These are the activations of a small neural network, seen along a few directions. Each row is one input.
In each table, some parts of the input vary, and every possible input appears once, in random order.
A made-up example of a description, with smaller parts first: one of 3 separate values, together with either a single point or one of 9 places around a ring or (one of 5 places around a ring, together with one of 6 places along a line).
Shared parts are said once, and a part with two or three values counts as separate values.
In the rows, 128 means zero.

Other details of the inputs shift rows strongly along three fixed directions, in all tables alike. That doesn't count.

Rows:
row 1: [137 128 124 131 138 109 137 116 122 121 135 133]
row 2: [134 121 125 140 139 116 125 118 122 131 138 127]
row 3: [132 130 120 140 136 107 134 118 136 131 128 135]
row 4: [126 131 119 137 129 127 120 124 138 119 139 124]
row 5: [123 143 115 124 123 120 124 126 127 133 127 124]
row 6: [132 134 123 138 120 132 119 129 114 135 135 112]
row 7: [134 126 122 136 142 122 114 127 127 129 137 122]
row 8: [125 135 118 136 122 131 118 128 135 119 137 120]
row 9: [131 136 123 134 120 131 120 125 111 136 135 114]
row 10: [137 140 119 131 130 127 122 136 126 119 131 117]
row 11: [126 137 119 118 124 119 125 129 115 119 131 122]
row 12: [152  73 152 101 111 142 133 104 161 127  94 130]
row 13: [139 134 121 130 141 117 126 128 129 119 134 124]
row 14: [139 136 119 131 137 122 125 132 128 120 134 119]
row 15: [123 139 121 133 111 132 127 117 123 127 137 122]
row 16: [ 78 137 164 128 185 160 177 175 121 132 138 161]
row 17: [125 142 118 131 117 118 132 122 124 135 125 125]
row 18: [128 145 119 134 117 122 131 124 125 136 125 123]
row 19: [126 145 115 130 122 125 121 132 132 133 125 120]
row 20: [124 125 119 132 136 118 123 115 136 118 140 133]
row 21: [147  85 143  87 100 163 125 114 159 131  91 108]
row 22: [134 130 121 123 144 111 129 120 125 119 136 132]
row 23: [134 129 120 137 138 127 113 131 126 129 136 118]
row 24: [103  66 172  77 172 202 207 151 178 162  81 120]
row 25: [133 131 122 119 142 110 129 117 122 121 136 133]
row 26: [129 131 117 133 142 108 127 122 139 129 129 133]
row 27: [126 136 120 141 113 133 125 124 128 123 136 119]
row 28: [136 117 105 124 109 112 136 148 130 137 155 137]
row 29: [131 123 126 133 138 114 127 112 117 132 139 131]
row 30: [128 132 120 132 134 105 137 110 130 133 129 138]
row 31: [129 130 121 144 124 126 128 119 134 121 138 126]
row 32: [125 134 119 124 126 130 113 127 113 133 136 116]
row 33: [130 130 121 136 136 105 136 114 134 132 129 138]
row 34: [129 127 122 142 128 122 129 116 134 121 139 130]
row 35: [144  86 151  92  94 154 132 109 149 132  91 121]
row 36: [ 70 144 162 128 169 181 162 180 108 147 139 145]
row 37: [122 136 118 131 118 112 134 122 124 131 126 126]
row 38: [135 130 123 144 125 130 120 131 120 132 135 115]
row 39: [133 146 120 120 124 129 123 131 117 124 132 118]
row 40: [141 132 123 137 136 117 133 124 124 121 132 127]
row 41: [132 141 121 125 118 123 133 124 113 125 131 120]
row 42: [138 129 124 134 138 112 135 120 123 120 133 130]
row 43: [124 138 118 133 118 134 117 129 132 121 137 117]
row 44: [ 71 141 164 127 160 163 184 175 107 134 135 153]
row 45: [130 121 122 129 145 116 116 119 122 129 138 130]
row 46: [122 129 118 124 127 124 115 127 113 129 135 118]
row 47: [141 135 121 138 131 122 132 128 123 121 131 123]
row 48: [121 140 117 126 117 134 119 121 126 124 138 121]
row 49: [155  88 150  76 105 153 129 120 146 130  84 114]
row 50: [ 60 144 160 125 160 177 172 170 118 137 143 153]
row 51: [138 141 120 135 120 129 129 133 118 123 129 116]
row 52: [141 132 244 140  57 111  27 178 101 101  83 243]
row 53: [135 130 125 127 136 109 137 113 119 122 134 134]
row 54: [134 135 119 144 130 117 131 125 135 131 127 127]
row 55: [162  70 140  93 120 146 148 105 172 143  78 109]
row 56: [134 144 118 124 124 130 121 135 119 122 131 115]
row 57: [132 132 119 137 132 131 112 134 124 129 135 113]
row 58: [128 124 123 125 144 115 118 116 120 130 139 131]
row 59: [126 129 120 135 134 122 122 119 138 120 140 128]
row 60: [122 125 119 128 137 116 125 111 134 119 141 136]
row 61: [162  84 149  82 101 158 140 115 147 135  80 106]
row 62: [120 127 120 125 135 116 126 108 131 121 141 137]
row 63: [ 73 143 162 139 176 163 173 181 133 143 131 158]
row 64: [131 135 119 134 127 134 110 136 121 130 135 111]
row 65: [123 126 123 132 129 114 133 104 128 123 140 138]
row 66: [127 133 120 143 117 130 127 123 131 122 137 121]
row 67: [133 133 123 141 121 133 119 132 117 133 134 112]
row 68: [115 132 116 123 119 125 122 120 124 120 138 125]
row 69: [136 143 122 132 118 129 130 130 115 125 130 116]
row 70: [ 74 148 161 142 159 170 178 181 124 146 128 151]
row 71: [137 127 123 145 132 126 121 127 122 131 136 120]
row 72: [120 137 115 124 123 114 125 126 127 129 126 126]
row 73: [124 127 124 131 121 122 124 124 111 132 136 119]
row 74: [129 144 115 134 124 124 121 135 135 131 126 118]
row 75: [124 138 121 137 111 133 126 121 125 125 136 120]
row 76: [126 133 118 125 140 106 129 114 134 131 130 138]
row 77: [158  79 134  88 114 155 138 116 173 142  78  98]
row 78: [127 131 117 129 142 106 128 117 137 129 129 137]
row 79: [130 115  88 124 121 122 125 147 124 128 138 143]
row 80: [150 124 244 152  75 106  29 177 114  98  85 248]
row 81: [125 124 124 136 131 115 132 108 131 121 141 138]
row 82: [117 131 120 130 113 122 131 116 122 122 138 125]
row 83: [140 138 121 138 124 126 130 132 121 122 130 118]
row 84: [132 139 119 143 122 121 130 130 133 131 125 123]
row 85: [136 143 119 128 125 130 121 138 123 121 131 114]
row 86: [129 136 119 130 126 134 110 133 117 132 134 112]
row 87: [153  86 138  79 107 156 135 113 163 145  77 104]
row 88: [132 122 120 133 146 118 116 123 125 128 138 126]
row 89: [133 121 126 137 139 114 126 115 120 131 139 130]
row 90: [129 144 117 138 117 123 130 128 128 135 125 120]
Each input here is: one of 2 separate values, together with either a single point or (one of 4 separate values, together with one of 11 places along a line).
Changing only the choice among 2 separate values turns row 4 into row 31. The same change can be made to row 13. Which row results? -> row 40
Changing only the choice among 2 separate values turns row 60 into row 81. The same change can be made to row 74. Which row results? -> row 70
Which other rows does row 22 become when the choice among 2 separate values takes its other values? List them by row number. -> row 1
Which other rows does row 15 become when the choice among 4 separate values takes its other values? List them by row number. -> row 9, row 18, row 61
Which other rows does row 77 become when the choice among 4 separate values takes its other values? List them by row number. -> row 8, row 10, row 57
Which other rows does row 37 become when the choice among 2 separate values takes its other values? List them by row number. -> row 72

Rows:
row 91: [119  90  81  88 144 181 207  88 157 159 123  39]
row 92: [114 156 106 137 121  99 122 120 110 118 154 141]
row 93: [ 80 121 152 117 146 162 169 148 134 136 132 152]
row 94: [114 161 108 138 116 106 123 122 107 121 151 133]
row 95: [ 98 129 146 131 160 174 156 179 138 144 124 130]
row 96: [184  49 126  81 121 148  98  82 144 131 104  76]
row 97: [176  57 109  77  98 131 131  70 175 132  91  92]
row 98: [163  94 193 126 110 116  88 132 155 115  79 181]
row 99: [141 101 188 107  72 136  87 133 142 114  84 177]
row 100: [ 97 115 157 132 173 149 171 147 144 140 125 155]
row 101: [ 86 132 159 127 138 181 168 159 126 142 123 131]
row 102: [ 95 131 151 130 150 179 158 175 133 144 123 127]
row 103: [153  88 190 113  96 117  89 130 154 114  83 190]
row 104: [180 147 118 139  75  88  54 125 120 110 114 127]
row 105: [131 139 118 141 154 113  94 127  86 119 165 122]
row 106: [119 151 106 141 130  93 124 119 113 118 153 146]
row 107: [136 153 116 157 154  88 124 122 119 121 144 139]
row 108: [157 133  44 117 117 118 151  71 127 140 144  33]
row 109: [124 148 109 146 142  88 127 119 119 121 151 145]
row 110: [130 150 112 152 149  86 125 119 120 123 147 145]
row 111: [134 163 103 149 134 110 108 151 114 125 144 121]
row 112: [117 166 110 143 113 110 121 124 103 121 147 126]
row 113: [ 93 132 158 130 144 182 162 169 128 142 123 129]
row 114: [128 168 111 150 118 116 113 139 103 123 145 118]
Changing only one part turns row 91 into row 112. The same change can be made to row 97. Which row results? -> row 106
What do these inputs look like to the network? -> one of 2 separate values, together with either a single point or one of 11 places along a line
